Small tables with named rows and columns. After each table, cells are looked up by row and column.

pepake
columns: kiz, deti, mef, sano, mek, noz, gam, gagipes, piniba, gib
posikin: [0.457, 0.439, 0.457, 0.371, 0.494, 0.369, 0.112, 0.363, 0.438, 0.635]
gufuzo: [0.453, 0.406, 0.382, 0.240, 0.495, 0.391, 0.222, 0.405, 0.528, 0.593]
vezor: [0.696, 0.642, 0.496, 0.694, 0.602, 0.560, 0.299, 0.461, 0.361, 0.499]
val: [0.218, 0.221, 0.331, 0.168, 0.189, 0.374, 0.431, 0.441, 0.540, 0.386]
misapum: [0.637, 0.500, 0.421, 0.454, 0.326, 0.494, 0.476, 0.521, 0.393, 0.459]
kasu: [0.368, 0.363, 0.441, 0.341, 0.385, 0.569, 0.665, 0.497, 0.417, 0.437]
tabes: [0.758, 0.299, 0.335, 0.564, 0.185, 0.594, 0.610, 0.461, 0.318, 0.356]

val, sano -> 0.168
val, piniba -> 0.540
gufuzo, deti -> 0.406
misapum, gam -> 0.476
vezor, piniba -> 0.361
val, kiz -> 0.218
kasu, mek -> 0.385
kasu, noz -> 0.569
tabes, sano -> 0.564
gufuzo, mek -> 0.495
misapum, gib -> 0.459
misapum, deti -> 0.500
misapum, mef -> 0.421
kasu, kiz -> 0.368
vezor, gagipes -> 0.461
kasu, gagipes -> 0.497
tabes, gam -> 0.610
misapum, noz -> 0.494
tabes, mef -> 0.335

pofe.csv
,mak,sugu,zokatum
kefurip,81.0,46.7,74.4
vem,58.5,50.0,57.9
vis,68.0,49.3,64.8
pep,25.7,55.9,28.2
tev,17.0,55.6,24.8

What is the zokatum of pep in pofe? 28.2
What is the mak of vis in pofe? 68.0
What is the sugu of pep in pofe? 55.9
What is the sugu of kefurip in pofe? 46.7
What is the zokatum of vem in pofe? 57.9
What is the mak of vem in pofe? 58.5
What is the zokatum of tev in pofe? 24.8
What is the sugu of vis in pofe? 49.3
What is the sugu of vem in pofe? 50.0
What is the mak of pep in pofe? 25.7
What is the sugu of tev in pofe? 55.6
What is the zokatum of kefurip in pofe? 74.4
What is the zokatum of vis in pofe? 64.8
What is the mak of kefurip in pofe? 81.0
What is the mak of tev in pofe? 17.0
Row with the largest sugu: pep

sosog =
|  | mov | risol | ronular | liluv | ruf | far |
|---|---|---|---|---|---|---|
| bivo | 492 | 442 | 303 | 421 | 390 | 324 |
| bul | 579 | 462 | 362 | 515 | 439 | 545 |
| fiv | 485 | 405 | 318 | 422 | 373 | 438 |
| nufit | 532 | 460 | 385 | 490 | 442 | 489 |
| ses | 466 | 452 | 325 | 411 | 403 | 275 |
| rusizu | 530 | 503 | 267 | 439 | 419 | 177 |
| zisi | 552 | 462 | 459 | 533 | 473 | 645 |
| gop | 450 | 431 | 339 | 403 | 392 | 326 |
| dudugiz | 645 | 761 | 828 | 835 | 869 | 580 |
| kipemun | 504 | 345 | 201 | 377 | 284 | 459 |
| vifif | 528 | 391 | 285 | 439 | 355 | 513 |

ronular of fiv is 318
ruf of bivo is 390
mov of ses is 466
mov of dudugiz is 645
ruf of fiv is 373
mov of bul is 579
ronular of dudugiz is 828
risol of kipemun is 345
mov of zisi is 552
far of ses is 275
Row with the largest risol: dudugiz

sotorot
         vukipip  pok  fol
dak          218  227  146
zonodor      110   16   66
zipuf        235   85   11
dat           91  110  148

zipuf, vukipip => 235
zipuf, pok => 85
dat, fol => 148
zonodor, fol => 66
zonodor, vukipip => 110
dak, fol => 146
dat, pok => 110
dat, vukipip => 91
zipuf, fol => 11
dak, pok => 227
zonodor, pok => 16
dak, vukipip => 218

Table vasoko
columns: zovekem, kor, penut, bozad, siba, rosulad, zas, fodop
ger: [53, 216, 145, 118, 233, 203, 51, 61]
zep: [128, 99, 92, 161, 81, 102, 201, 112]
sab: [142, 200, 151, 173, 155, 194, 126, 156]
kef: [96, 112, 176, 33, 236, 113, 38, 92]
nar: [76, 139, 103, 134, 148, 136, 136, 65]
rirud: [109, 89, 115, 107, 132, 93, 147, 93]
zaze: [207, 114, 156, 155, 97, 120, 177, 210]
fef: [176, 178, 138, 201, 103, 176, 178, 187]

siba of kef = 236
bozad of zep = 161
siba of sab = 155
kor of ger = 216
zovekem of rirud = 109
kor of rirud = 89
penut of zep = 92
zas of ger = 51
rosulad of rirud = 93
penut of fef = 138
zas of kef = 38

